These are the activations of a small neural network, seen along a few directions. Each row is one input.
Each table varies a few parts of the input and shows all the possible inputs, shuffled.
Descriptions start from the smaller parts, as in this example, which fits no table here: one of 3 separate values, together with either a single point or one of 9 places along a line or (one of 5 places around a ring, together with one of 6 places along a line).
Shared parts are said once, and a part with two or three values counts as separate values.
In the rows, 128 means zero.

Other details of the inputs vary at random and push rows far along two fixed directions, the same in every table; ignore that.

Rows:
row 1: [175 158 146 125  85 154 117 112 192 133 101 187 157  73]
row 2: [145 108 127 145 171 134 100 153 127 118 130  98 100 111]
row 3: [102 111 106 124 141  99 145 124 103 130 135 117 147 158]
row 4: [116 114 128 122  83 118 131 101 119 138 117 143 128 156]
row 5: [130 126 138 125 176 160 119 142 127 130 144 111  88 110]
row 6: [122 122 116 120 127 133 136 152 127 122 125 116 135 136]
row 7: [114 117 114 116 132 120 147 155 119 126 123 113 142 153]
row 8: [147 151 128 117  88 150 101  98 168 115 129 174 147  81]
row 9: [152 117 145 149 184 140  90 129 135 110 133 109  88  80]
row 10: [136 143 110 125 112 126 144 145 109 125 123 115 126 166]
row 11: [137 115 133 124  74 133 132 132 137 139 107 140 121 145]
row 12: [141 124 123 139 132 118 113 148 135 126 123 118 120 122]
row 13: [104 132 130 122 114 131 139 119 115 130 142 120 133 152]
row 14: [119 131 132 132  71  85 154 118 132 137 122 129 159 171]
row 15: [141 112 115 139 191 142 109 162 117 117 128 109 103  91]
row 16: [157 155 131 128 133 148 131 125 131 135 123 133 108 125]
row 17: [125 120 124 128 142 119 148 139 122 148 123 118 137 140]
row 18: [114 122 128 121 155 133 138 135 109 121 147 102 109 124]
row 19: [119 128 128 121 129 130 142 129 127 120 131 122 132 126]
row 20: [124 125 129 118 100 134 133 146 128 126 142 120 125 151]
row 21: [132 124 118 136  98 105 142 144 134 132 119 130 151 156]
row 22: [127 116 136 132 131 109 139 133 124 149 128 102 128 160]
row 23: [155 150 154 123  10 139 122  83 177 144  93 199 159 120]
row 24: [115 120 115 136 140 104 125 119 117 126 133 126 134 143]
row 25: [117 132 128 123 146 143 122 124 119 126 141 122 121 113]
row 26: [133 119 146 126  85 130 135 110 132 137 111 142 113 133]
row 27: [133 153 122 129 130 133 131 115 106 126 129 126 119 141]
row 28: [130 117 129 148 177 121 119 136 115 120 133 111 102 110]
row 29: [109 118 126 122 166 124 141 139 108 120 132 106 121 128]
row 30: [114 129 124 121  83  99 169 123 124 131 118 133 172 163]
row 31: [121 117 115 129 185 134 108 127 115 113 135 124 117  96]
row 32: [175 165 144 127  92 180  69  91 201  99 125 201 127  36]
row 33: [121 120 130 124 179 153  91 124 113 110 159 118  85  95]
row 34: [123 132 133 126  81  99 166 129 137 155 113 142 170 174]
row 35: [132 130 131 132 196 161  93 129 126 114 130 127 103  66]
row 36: [115 126 127 140 136 106 123 125 115 135 129 114 129 141]
row 37: [190 167 166 127  76 183  78  98 203 104 128 196 116  30]
row 38: [167 162 135 132 129 152 112 114 138 108 122 146 105  89]
row 39: [113 134 127 109  82 117 170 129 136 151 120 130 164 174]
row 40: [108 111 114 137 164 102 117 126 104 125 140 104 116 143]
row 41: [143 132 138 123 175 157 113 139 145 130 123 132 110  84]
row 42: [123 111 119 138 159 116 132 161 109 125 125 109 124 139]
row 43: [123 133 119 112  67 120 153 138 139 132 126 132 162 162]
row 44: [140 126 132 142 152 126 126 136 136 142 124 127 118 119]
row 45: [107 117 118 133 149 111 142 130 102 137 130 114 140 143]
row 46: [131 136 134 128  76  97 149 123 145 157 116 136 158 164]
row 47: [114 115 119 127 156 142 127 161 109 118 145  96 102 139]
row 48: [118 118 129 142 182 125 118 136 105 127 130 117 115 114]
row 49: [101 121 121 123 166 132 133 132 104 127 138 105 121 133]
row 50: [126 126 126 129  91 102 123 105 139 127 126 135 155 152]
row 51: [120 125 140 127 167 155 104 126 110 121 156 114  91 104]
row 52: [103 130 131 117  84 115 165 122 119 126 142 117 143 178]
row 53: [126 122 127 151 183 128 107 130 113 125 133 117 105 104]
row 54: [124 116 114 127 140 122 140 155 117 124 122 114 139 137]
row 55: [183 155 143 136  97 154  98 107 190 112 107 188 144  43]
row 56: [107 117 116 131 141 102 133 126 110 125 130 127 142 150]
row 57: [128 123 138 141 132 118 115 118 128 129 127 116 130 133]
row 58: [128 131 144 117 115 140 137 132 131 143 145 125 116 142]
row 59: [133 132 129 134 158 143 112 124 130 122 125 139 129  87]
row 60: [ 95 121 109 112 120 110 146 118 114 126 135 123 150 163]
row 61: [133 155 113 120  82 118 136  99 124 123 124 150 148 158]
row 62: [122 121 142 119  54 118 163 116 132 167 105 140 139 181]
row 63: [114 118 128 137 137 102 150 136 111 128 126 118 137 149]
row 64: [125 132 132 117 125 138 144 135 130 144 136 122 127 134]
row 65: [101 114 113 120 188 128 119 131 104 115 139 111 116 123]
Description of these inputs: one of 5 places along a line, together with either one of 2 separate values or one of 11 places along a line.
List by row number the other rows that have the place on the line of 5 in common with row 63.
Answer: row 9, row 14, row 18, row 19, row 26, row 28, row 29, row 30, row 37, row 38, row 52, row 55
Which other rows does row 20 become when the place on the line of 5 takes its other values? List them by row number.
Answer: row 33, row 37, row 51, row 58
Which other rows does row 62 become when the choice among 2 separate values takes its other values? List them by row number.
Answer: row 16
Which other rows does row 23 become when the choice among 2 separate values takes its other values? List them by row number.
Answer: row 27

Rows:
row 66: [111 111 123 124 126  98 176 134  89 150 118  97 129 192]
row 67: [116 127 124 120 195 168 128 140  92 122 147 100  73 110]
row 68: [160 145 141 134 103 160  66  82 182  95 117 194 130  37]
row 69: [150 151 134 130  53 115 157 115 156 138  93 172 186 138]
row 70: [113 120 136 113 182 161 127 141 112 127 158  99  94 119]
row 71: [146 160 116 119  52 110 147 109 165 140  97 185 198 141]
row 72: [150 123 132 140 167 136 110 145 121 116 130  99  94 103]
row 73: [103 119 119 131 113  97 150 142  91 144 141  88 119 208]
row 74: [115 120 126 105 122 154 130 138 116 120 139 117 116 134]
row 75: [102 133 120 119 113 101 146  96 100 129 132 139 148 157]
row 76: [ 93 101 120 124  78 100 156 134 102 156 126 108 140 211]
row 77: [132 101 132 131 159 130 121 147 123 123 123 109  94 114]
row 78: [106 116 137 120  85  89 178 130 121 156 124 106 158 195]
row 79: [129 131 125 144 180 136  90 109 116  95 150 123  97  83]
row 80: [107 128 135 129 153 123 115 102 122 121 143 129 126 111]
row 81: [137 140 105 133 108 112 129 128 143 123 126 136 165 140]
row 82: [160 147 155 132  87 151 102 109 180 145 120 166 128  97]
row 83: [120 109 108 133 193 132 100 151 126 114 127 119 112 104]
row 84: [119 117 123 138 182 137 124 138  87 149 132  96  74 139]
row 85: [169 166 139 134  31 117 135 118 187 115 101 183 185 114]
row 86: [136 124 121 135 209 145  94 144 138 126 139 119 113  77]
row 87: [112 106 122 132 124 107 148 151 118 127 119 119 141 144]
row 88: [180 166 144 121 119 195  79 121 174  97 137 165 102  44]
row 89: [103 112 133 131 139  99 164 149 111 142 133 102 150 162]
Changing only one part turns row 75 into row 79. The same change can be made to row 66. Which row results?
Answer: row 72
What do these inputs look like to the network?
Answer: one of 4 separate values, together with either a single point or one of 5 places along a line
List by row number the other rows that have the choice among 4 separate values in common with row 70.
Answer: row 78, row 80, row 82, row 86, row 89
Which other rows does row 87 become when the place on the line of 5 takes its other values? List them by row number.
Answer: row 74, row 76, row 77, row 83

Rows:
row 90: [145 135 139 124 124 158 105 134 169 117 129 156 142  67]
row 91: [116 118 118 126 160 131 105 121 119 117 135 116 115 115]
row 92: [111 120 138 134 157 128 122 118 103 137 147 112 102 143]
row 93: [102 123 128 126 119 121 138 113  98 142 134 117 124 170]
row 94: [104 127 131 118 104 114 173 139 112 142 132 104 148 182]
row 95: [157 141 137 129 111 147 104 127 147 117 122 139 114 105]
row 96: [118 125 110 121  81 108 163 147 114 142 125 116 150 195]
row 97: [108 107 115 123 142 131 127 144 114 115 139 120 128 128]
row 98: [154 138 149 140 143 157  94 123 152 110 132 135  94  80]
row 99: [124 131 127 124 103 132 142 128 124 124 126 128 125 143]
row 100: [151 141 141 133 146 171  91 109 142 123 127 160  99  72]
row 101: [119 143 124 112  67 115 154 111 160 141 119 154 189 149]
row 102: [140 139 132 123 116 148 117 113 135 127 128 149 110 104]
row 103: [112 114 121 117 138 132 132 147 125 118 134 125 137 127]
row 104: [106 115 106 146 190 100 124 141  85 118 136  93 118 139]
row 105: [160 145 133 128 122 153 119 147 160 134 123 137 130 100]
row 106: [116 123 110 121 137 129 125 121 126 120 129 132 133 127]
row 107: [148 154 122 135 112 120 123 123 156 117 107 167 166 101]
row 108: [134 129 129 124  85 136 106 121 154 113 127 154 147 103]
row 109: [137 131 136 130 107 123 130 132 132 127 133 120 124 146]
row 110: [146 145 131 126  40 111 144 124 160 138 122 147 163 167]
row 111: [112 120 117 129 183 115 140 135 107 127 137 105 136 128]
row 112: [141 139 140 124  95 144 119 107 140 123 125 143 122 113]
row 113: [118  99 125 138 129  97 146 137 109 148 108 115 131 161]
row 114: [107 125 128 121 149 133 139 127 102 141 135 120 116 150]
row 115: [119 121 119 121 118 120 149 143 106 130 129 109 124 168]
row 116: [143 140 143 129 118 140 109 109 143 129 136 143 105 105]
row 117: [114 129 127 115 103 113 169 146 116 143 130 107 150 180]
row 118: [135 113 138 141 142 116 136 139 136 154 108 125 134 120]
row 119: [145 140 136 121 145 158 111 122 139 126 129 145  99  86]
row 120: [144 141 137 121  91 148 128 110 145 124 123 155 127 111]
row 121: [156 124 143 144  88 118 109 113 160 138  94 158 138 108]
row 122: [125 127 139 124 162 149 133 135 119 132 139 111 107 110]
row 123: [ 90 105 123 121 101  95 148 136 113 129 146 110 150 178]
row 124: [123 127 139 130 184 156 115 128 116 138 140 118  98 101]
row 125: [107 125 125 124  98 113 151 128 106 130 130 106 130 178]
row 126: [151 124 138 137 112 121 126 128 155 145  95 154 140 110]
row 127: [136 126 127 122 163 144 126 154 118 121 131 109 101 122]
row 128: [132 142 139 117 111 139 136 119 139 143 130 141 129 121]
row 129: [113 107 113 140 223 121 104 134  81 109 145  86  93 111]
row 130: [142 134 122 130  92 128 127 137 136 131 123 126 132 146]
row 131: [156 144 127 129 148 143 104 116 154 109 117 160 139  73]
row 132: [156 146 142 122 122 164 113 118 156 119 122 156 114  79]
row 133: [144 144 139 124 101 146 108 105 142 128 125 151 114 105]
row 134: [120 123 128 123 152 139 140 144 113 122 132 107 108 134]
row 135: [131 133 132 128 112 125 109 107 156 119 132 146 139 112]
row 136: [112 115 103 146 208 113 122 148  87 114 134  99 112 124]
row 137: [ 94 108 107 118 192 124 137 143  97 123 138  94 117 142]
row 138: [124 137 116 113  51 106 174 143 135 146 116 131 173 197]
row 139: [126 129 125 133 120 100 128 109 130 121 133 133 152 140]
row 140: [113 113 114 152 205 102 117 141  94 117 146  92 108 127]
row 141: [118 106 136 142  89  80 149 122 131 154 112 124 150 179]
row 142: [127 128 113 129 139 118 127 119 120 116 125 135 145 126]
row 143: [129 139 119 139 149 113 136 136 132 129 124 131 154 116]
row 144: [128 126 141 133 143 136 119 119 122 124 143 115  99 116]
Changing only one part turns row 108 into row 97. The same change can be made to row 91. Which row results?
Answer: row 106
Changing only one part turns row 124 into row 114. The same change can be made to row 111. Which row results?
Answer: row 131
What do these inputs look like to the network?
Answer: one of 5 places along a line, together with either a single point or one of 4 places along a line or one of 6 places along a line
List by row number the other rows that have the place on the line of 5 in common with row 123.
Answer: row 92, row 98, row 109, row 110, row 116, row 135, row 139, row 140, row 141, row 144
Which other rows does row 138 become when the place on the line of 6 takes its other values? List them by row number.
Answer: row 114, row 119, row 127, row 132, row 134
Which other rows does row 143 become when the place on the line of 5 takes its other values? List them by row number.
Answer: row 104, row 107, row 136, row 140
